A small network was shown many inputs. Here are its activations along a few directions, one row for each input.
Each table varies a few parts of the input and shows all the possible inputs, shuffled.
Descriptions start from the smaller parts, as in this example, which fits no table here: one of 4 places along a line, together with either a single point or one of 11 places along a line or (one of 3 separate values, together with one of 8 places around a ring).
Shared parts are said once, and a part with two or three values counts as separate values.

Other details of the inputs vary at random and push rows far along two fixed directions, the same in every table; ignore that.
These rows show it; all are for the same input, with only those details redrawn:
3	9	-21	-7	37	-8	7	-23	7	-13	17
-25	10	44	7	-7	-1	21	9	-3	11	-4
-25	14	49	8	-8	0	21	13	-4	12	-6
-12	14	20	2	12	-3	14	-2	0	0	4
-8	55	62	10	9	9	11	30	-12	0	-5

Table:
x1: 19	3	-20	-4	14	3	-6	-21	18	-31	21
x2: 16	26	-22	-15	31	1	-20	5	13	-5	9
x3: -19	15	33	9	-36	11	10	12	13	8	-12
x4: 24	18	-19	-18	28	2	-16	9	9	-14	12
x5: 35	-8	-20	-5	26	3	-20	-18	2	-2	11
x6: 25	6	-33	-7	24	2	5	-20	-10	0	8
x7: -3	12	-41	0	34	-9	5	-4	3	-8	7
x8: -4	2	45	10	-15	5	-6	12	1	25	-11
x9: 28	7	-41	0	1	3	-17	-10	2	-8	17
x10: -3	-1	24	2	-18	7	-2	7	5	28	-16
x11: 8	55	57	25	-18	19	-10	26	-5	0	-5
x12: 19	9	-29	-9	8	6	-2	-18	19	-27	13
x13: 20	28	-24	-8	11	5	-12	3	11	-27	18
x14: 10	-7	-30	1	16	-16	8	3	-11	-10	0
x15: -17	-8	-25	-31	25	13	-47	-22	-34	-43	-5
x16: -16	17	38	10	-19	5	20	13	-12	27	-16
x17: 4	8	32	15	-41	16	4	14	-6	15	-12
x18: 3	9	-21	-7	37	-8	7	-23	7	-13	17
x19: 20	6	-38	-8	23	-4	-1	-9	-13	3	15
x20: 14	11	-47	15	9	1	-16	-8	11	-10	9
x21: 8	7	-32	-16	27	-8	7	-6	1	-14	19
x22: 28	-6	-41	2	24	3	-21	3	-1	2	2
x23: 21	15	-36	2	5	6	-11	-25	15	-9	10
x24: 8	53	51	8	-8	14	-17	47	-11	22	-14
x25: -12	-8	-19	-31	26	19	-41	-33	-32	-46	-10
x26: 22	-7	-14	-15	31	0	-11	-15	16	-18	15
x27: -10	53	38	24	-18	16	-5	47	1	-3	-13
x28: -41	-15	53	-11	-12	21	-31	-4	-41	-25	-22
x29: 12	45	59	-3	-2	20	-2	42	-2	0	-15
x30: -21	14	28	8	-20	-3	14	20	-13	30	-8
x31: -7	38	39	13	0	12	-9	49	-1	11	-19
x32: -50	-82	-16	3	-36	-21	38	-10	7	26	-6
x33: -50	-75	-20	14	-38	-21	30	-17	4	44	-11
x34: -20	-92	-3	-10	-47	-20	19	-22	14	29	-17
x35: -1	46	41	21	-19	17	-2	50	-3	-11	-10
x36: -13	2	47	3	-11	4	0	15	10	15	-10
x37: 31	-5	-30	-17	18	-11	-17	0	2	-10	7
x38: 25	-3	-18	-8	29	-14	5	-20	-8	-21	13
x39: -41	-71	-17	9	-65	-15	14	-23	19	37	-1
x40: 17	2	-41	4	26	-1	-21	-2	8	4	2
x41: -1	15	-36	-13	30	-10	4	-10	4	-5	15
x42: -19	-11	-31	-18	30	15	-45	-17	-35	-46	-13
x43: -38	-83	-21	12	-40	-17	30	-12	-5	42	-10
x44: 35	-11	-14	-12	26	-8	-15	-14	5	-18	8
x45: 26	1	-42	7	6	-7	-11	0	4	-26	6
x46: 17	-7	-14	1	19	-2	5	-20	-11	1	12
x47: 32	1	-26	7	9	6	-15	-24	4	-15	18
x48: 4	39	47	10	0	16	-7	57	-6	1	-16
x49: 5	-2	25	6	-38	2	8	9	0	-3	-13
x50: -25	-88	-13	-4	-48	-14	9	-14	8	48	-7
x51: -28	-82	-13	1	-67	-23	19	-17	13	20	-5
x52: -50	-70	-15	1	-61	-16	20	-20	27	28	-1
x53: 8	0	37	3	-23	14	-1	20	-8	27	-18
x54: 25	3	-27	-14	23	-10	9	-17	-7	-16	5
x55: 21	3	-33	-14	22	-17	3	-6	-10	-13	12
x56: -1	45	53	16	3	8	7	21	-18	12	-6
x57: 32	-2	-20	0	9	-6	-11	-21	7	-30	14
x58: 11	10	-23	0	15	1	-9	-25	22	-23	18
x59: 20	-16	-27	-2	12	-10	-12	9	1	-7	-5
x60: -44	-79	-5	-10	-39	-17	44	-27	12	25	-5
x61: 3	54	59	1	-2	19	-5	40	1	9	-19
x62: 11	1	-17	-10	34	-5	9	-20	3	-22	20
x63: -12	20	11	-4	6	1	18	2	1	5	-5
x64: -5	6	25	29	-41	12	-1	34	-10	15	-14
What do these inputs look like to the network?
Answer: one of 4 places along a line, together with either a single point or (one of 3 separate values, together with one of 5 places around a ring)
Changing only the place on the line of 4 turns x26 into x29. The same change can be made to x47. Which row results?
Answer: x17
Changing only the place on the line of 4 turns x38 into x54. The same change can be made to x1. Which row results?
Answer: x12
Change only the choice among 3 separate values in x58. List by row number the other rows that result.
Answer: x18, x36
Start at x43 and move only the place on the line of 4, one step at a time. The first step leads to x19. Which rows follow, in order?
Answer: x6, x46
Change only the choice among 3 separate values in x61. List by row number the other rows that result.
Answer: x3, x63
Change only the place on the ring of 5 in x48. List by row number the other rows that result.
Answer: x22, x31, x40, x59
Change only the place on the ring of 5 in x19. List by row number the other rows that result.
Answer: x21, x30, x41, x55

Table:
x65: -27	-24	28	-9	-5	2	-2	4	-30	9	-19
x66: -12	10	28	15	-24	5	11	3	8	1	0
x67: -38	-15	24	-2	-14	-2	16	3	-3	6	-8
x68: -28	-36	8	6	-34	1	-4	14	-5	19	-19
x69: 16	-40	-54	-1	5	-20	20	-48	45	8	27
x70: 52	67	7	15	23	7	-10	45	0	6	4
x71: 12	-12	-74	-11	40	-14	-1	-31	1	-8	17
x72: 10	-8	-55	-13	31	-2	-16	-46	20	-31	22
x73: -8	-9	8	15	-27	2	1	24	-6	16	-13
x74: 34	64	12	8	31	1	7	34	-5	15	4
x75: 18	42	15	10	-10	13	-9	21	-2	-12	0
x76: -36	-24	18	8	-25	-11	30	0	2	16	-4
x77: 8	62	16	-2	36	15	-17	31	-26	-10	-7
x78: 23	11	-48	-30	71	-1	-21	-40	-9	-50	21
x79: -25	-30	16	1	-45	4	-1	2	5	9	-12
x80: 30	51	21	-5	29	22	-41	31	-33	-29	-12
x81: 21	-51	-63	-3	-11	-20	15	-39	39	14	21
x82: -12	-13	21	8	-18	-17	40	6	18	31	2
x83: -29	-33	41	-3	-28	6	-2	-15	-5	-2	-10
x84: -7	-12	32	-7	-26	11	-16	2	-13	-10	-14
What do these inputs look like to the network?
Answer: one of 4 places along a line, together with one of 5 places around a ring
Changing only the place on the ring of 5 turns x66 into x75. The same change can be made to x72. Which row results?
Answer: x79
Start at x69 and move only the place on the ring of 5, one step at a time. The first step leads to x82. Which rows follow, in order?
Answer: x74, x70, x81
Start at x84 and move only the place on the ring of 5, one step at a time. The first step leads to x83. Which rows follow, in order?
Answer: x78, x65, x80

Table:
x85: -85	-95	12	-5	-41	-24	42	-28	-3	35	-15
x86: -11	-49	-30	2	-26	-17	24	-28	30	12	10
x87: 29	67	-5	-7	49	22	-41	17	-20	-32	-1
x88: -24	-49	-24	-9	-15	-5	-6	-16	-5	-5	-7
x89: -19	28	66	7	-24	20	-7	24	-23	-1	-18
x90: -21	21	59	9	-28	18	-10	38	-32	9	-26
x91: 29	8	-54	-4	32	-6	-4	-30	28	-10	24
x92: -19	-41	-16	-7	-11	-3	-2	-32	-2	-15	2
x93: 12	49	46	-5	14	17	-16	31	-26	-22	-12
x94: -22	27	67	6	-20	21	-9	25	-16	0	-20
x95: 30	3	-66	-2	33	-7	-10	-19	20	-1	18
x96: -16	17	72	4	-22	15	-3	31	-31	10	-23
x97: -32	-63	-19	-12	-18	-8	-1	-36	12	-3	1
x98: -25	-2	66	2	-24	12	-1	24	-19	16	-25
x99: -2	-61	-33	1	-17	-23	26	-28	17	20	9
x100: 38	-4	-59	-11	35	-14	3	-25	20	-13	23
x101: 42	21	-64	1	36	-7	-9	-10	8	-17	21
x102: -18	-54	-14	-17	-3	-9	-3	-25	2	0	-1
x103: -31	5	63	5	-37	14	2	23	-15	-3	-21
x104: 20	-17	-48	-19	38	-5	-17	-36	-9	-32	13
x105: 2	-41	-25	-3	-6	-18	17	-17	25	20	9
x106: 3	31	65	18	-27	6	18	41	-9	31	-13
x107: 26	68	35	18	3	11	3	31	-2	-9	4
x108: 13	-12	-58	-13	30	-2	-24	-27	-11	-32	9
x109: 33	2	-69	-2	28	-9	-6	-21	13	-2	20
x110: 36	84	0	-8	55	23	-45	28	-21	-43	2
x111: -32	-56	11	13	-56	-13	33	-14	20	40	-3
x112: 40	24	-63	-4	42	-6	-15	-8	19	-14	22
x113: 49	75	-16	6	37	9	-15	30	0	-21	10
x114: 23	43	30	8	10	7	3	27	2	13	-2
x115: -59	-62	8	10	-38	-26	59	-11	15	49	-2
x116: -7	34	62	19	-32	7	15	39	10	20	-8
What do these inputs look like to the network?
Answer: one of 2 separate values, together with either a single point or (one of 3 separate values, together with one of 5 places around a ring)
Changing only the choice among 2 separate values turns x86 into x103. The same change can be made to x112. Which row results?
Answer: x110
Start at x110 and move only the place on the ring of 5, one step at a time. The first step leads to x87. Which rows follow, in order?
Answer: x90, x108, x88
Change only the choice among 3 separate values in x113. List by row number the other rows that result.
Answer: x86, x100

Table:
x117: 7	36	18	0	12	6	1	7	-11	-18	3
x118: 12	-59	-78	-23	31	-17	-7	-56	11	-4	16
x119: 1	37	18	3	11	8	-5	32	-13	5	-9
x120: 61	43	-58	-2	47	2	-21	-13	19	-28	26
x121: 27	-1	-35	-12	25	4	-26	-25	3	-21	11
x122: 22	68	42	14	6	10	9	32	6	1	4
x123: -24	-47	2	0	-25	-12	18	-5	-7	19	-9
x124: -37	-84	-33	-1	-26	-21	21	-28	5	29	-4
x125: -6	5	31	7	-27	7	-2	18	-11	-1	-11
x126: -3	13	-17	-5	21	-1	-2	-10	6	-9	8
x127: 16	20	1	-3	11	9	-19	7	-1	-23	2
x128: 5	3	1	-9	16	2	-5	-17	0	-9	5
x129: 3	-1	2	-6	10	-2	-3	6	-4	-4	-2
x130: -32	-16	43	17	-50	6	7	23	-8	22	-20
x131: -6	14	2	3	9	1	3	-3	-3	-6	4
x132: -23	-40	1	-6	-13	-8	13	-21	11	2	1
x133: -5	35	31	9	-13	16	-12	33	-9	1	-13
x134: -18	-28	29	15	-43	-11	29	21	7	44	-10
What do these inputs look like to the network?
Answer: one of 3 separate values, together with either a single point or one of 5 places along a line
Changing only the choice among 3 separate values turns x118 into x128. The same change can be made to x129. Which row results?
Answer: x132
Change only the place on the line of 5 in x133. List by row number the other rows that result.
Answer: x121, x125, x127, x130
